A small network was shown many inputs. Here are its activations along a few directions, one row for each input.
In each table, some parts of the input vary, and every possible input appears once, in random order.
A made-up example of a description, with smaller parts first: one of 4 places along a line, together with either a single point or (one of 2 separate values, together with one of 5 places around a ring) or one of 11 places around a ring.
Shared parts are said once, and a part with two or three values counts as separate values.

Other details of the inputs shift rows strongly along two fixed directions, in all tables alike. That doesn't count.

Table:
r1: [  7   4 -21 -39  50   4  19 -99 -13   7   3 -81 -17 -36  47 -77]
r2: [-14  31 -21  34 -69 -16  -7  96 -26   2  17  50   9  41 -32  53]
r3: [ 32  30 -31  46 -52 -55   3  72   7  30  20  56 -22  29 -34  50]
r4: [ -2  18 -99  -4  -8  11 -41 -17  -7  52 -47 -77 -83 -45  -8  15]
r5: [-26 -18 -67 -23   0  76 -30 -17 -35  23 -41 -25 -47  45 -25  62]
r6: [ -9   3   3  43 -50   2 -27  92   5  -7 -15  52   3  33 -43  61]
r7: [-11 -11 111   4  10 -10  23  15  19 -59  32  44  75   3  22 -37]
r8: [-21 -25  14 -70  42  26  33 -92 -51 -24  11 -65  46  21  40 -56]
r9: [  24  -11 -115  -10    6   22    0  -30  -26   52  -27  -25  -63   38
  -28   63]
r10: [  21  -38   22  -45   55  -15   -1 -103  -11   21  -32  -53   -2   -4
    4  -45]
r11: [ 22  39 -47  61 -36 -18 -10  84  44   8  19  47 -43 -35 -18  33]
r12: [ -1  -6 -14  37 -34  36  -4  88   9  -9   8  73   0  36 -23  67]
r13: [ 25 -27  23 -36  69   0  16 -97  -5   6  -2 -34  -2   3  20 -36]
r14: [-47 -17 -64 -31   6  78 -44 -26 -23  34 -71 -34 -44   6   2  58]
r15: [-57  19 -89 -15 -37  57 -44  21 -27  27 -47 -75 -67 -32 -12  30]
r16: [ -33  -23   38  -67   28   11    1 -104  -53  -14  -24  -86   35   12
   16  -59]
r17: [ 37   1 -11  57 -32 -37 -20  68  37  24  -8  59 -23  20 -47  54]
r18: [ -40   11 -108  -21  -25   76  -25    1  -40   22  -35  -60  -61    2
   -3   31]
r19: [ 40 -13  88  26  25 -52  25   4  46 -27  34  57  43 -11  13 -30]
r20: [ 31  13  67  19  -5 -81  25   9  24  -9  45  34  42   1   3 -32]
r21: [ -9  -3   5  36 -43  15 -26  88  11  -5 -17  65   4  26 -44  67]
r22: [-34  33  91   2  -8 -16  25  37  31 -69  55  11  63 -64  42 -81]
r23: [-44  16 -99 -23 -28  68 -30   4 -35  17 -39 -67 -65 -14 -10  29]
r24: [ 45  -7  67  24  26 -41  46   6  39 -26  52  67  48  -6  17 -26]
r25: [ 21  -7  90  26  41 -45  14  -1  61 -19  25  66  48 -43  43 -36]
r26: [-19 -31  31 -65  44  37  27 -90 -38 -23   2 -51  43  13  35 -54]
r27: [-35 -11  29 -74  25  -2   8 -98 -67  -7 -11 -91  36  17  21 -62]
r28: [ 17  33  46  23   7 -50  17  17  50 -28  44  13  19 -69  27 -64]
r29: [ 32   9 -16  56 -43 -41 -17  60  33  25   3  61 -20  19 -48  56]
r30: [ 48 -14  76  27  32 -40  44  12  42 -25  47  67  43  -5  21 -29]
Description of these inputs: one of 2 separate values, together with either a single point or one of 4 places along a line or one of 10 places along a line.
The inputs of r11 and r23 match in every part but the choice among 2 separate values. If r20 is changed in the same way as r11 into r23, which row does it become?
> r27
Change only the place on the line of 4 in r4. List by row number the other rows that result.
> r1, r11, r28
Change only the place on the line of 10 in r10. List by row number the other rows that result.
> r3, r9, r13, r17, r19, r20, r24, r29, r30

Table:
r31: [ 10  15  72  11  -8 -52  35  25   8 -37  54  35  60   1  15 -44]
r32: [ 41  10 -26  54 -16 -25  -4  59  37  22  10  61 -32   1 -26  48]
r33: [ -27   24 -103    6  -33   47  -39   34   -8   28  -37  -47  -75  -34
  -17   37]
r34: [ 15  12  67  10  -6 -48  43  20   6 -40  61  37  65   7  17 -43]
r35: [-32  38  17  38 -41  17   2  98  28 -42  39  53  20 -32  18   6]
r36: [ -4  -3 -16  39 -35  22 -19  76  18   2  -7  63  -8  22 -31  71]
r37: [ 30  -6  56  21  30 -29  27   4  42 -17  33  54  35 -20  27 -23]
r38: [-16 -29 -36 -48  29  57  -2 -68 -44  11 -31 -55 -16  31   4   3]
r39: [ -5   8 -10  35 -36   3 -23  68  11   3  -9  44 -12  12 -30  52]
r40: [-18 -27  58 -54  50  13  10 -83 -18 -22  -9 -49  37  -7  31 -59]
r41: [ 35  -3  34  25  20 -36  13   3  42  -3  19  43  13 -17  10 -12]
r42: [ 28 -10 -39 -29  39 -14  -1 -89  -9  38 -22 -65 -44 -11  -1 -25]
r43: [-18   1 -67  -5 -27  23 -39   0 -27  38 -50 -36 -49  18 -33  48]
r44: [-16  -6 -17 -44  11   2 -10 -68 -40  20 -30 -74 -10   9   1 -24]
r45: [-10  -6  62 -50  31 -30  27 -80 -26 -20  16 -59  46  -8  38 -88]
r46: [-12 -18 -51  -9  -7  51 -19   2 -19  20 -36  -6 -31  28 -24  53]
Describe the family of inputs behind these rows.
> either one of 2 separate values or one of 4 places along a line or one of 10 places along a line
Start at r34 and move only the place on the line of 10, one step at a time. The first step leads to r31. Which rows follow, in order?
> r45, r44, r43, r39, r40, r36, r46, r38
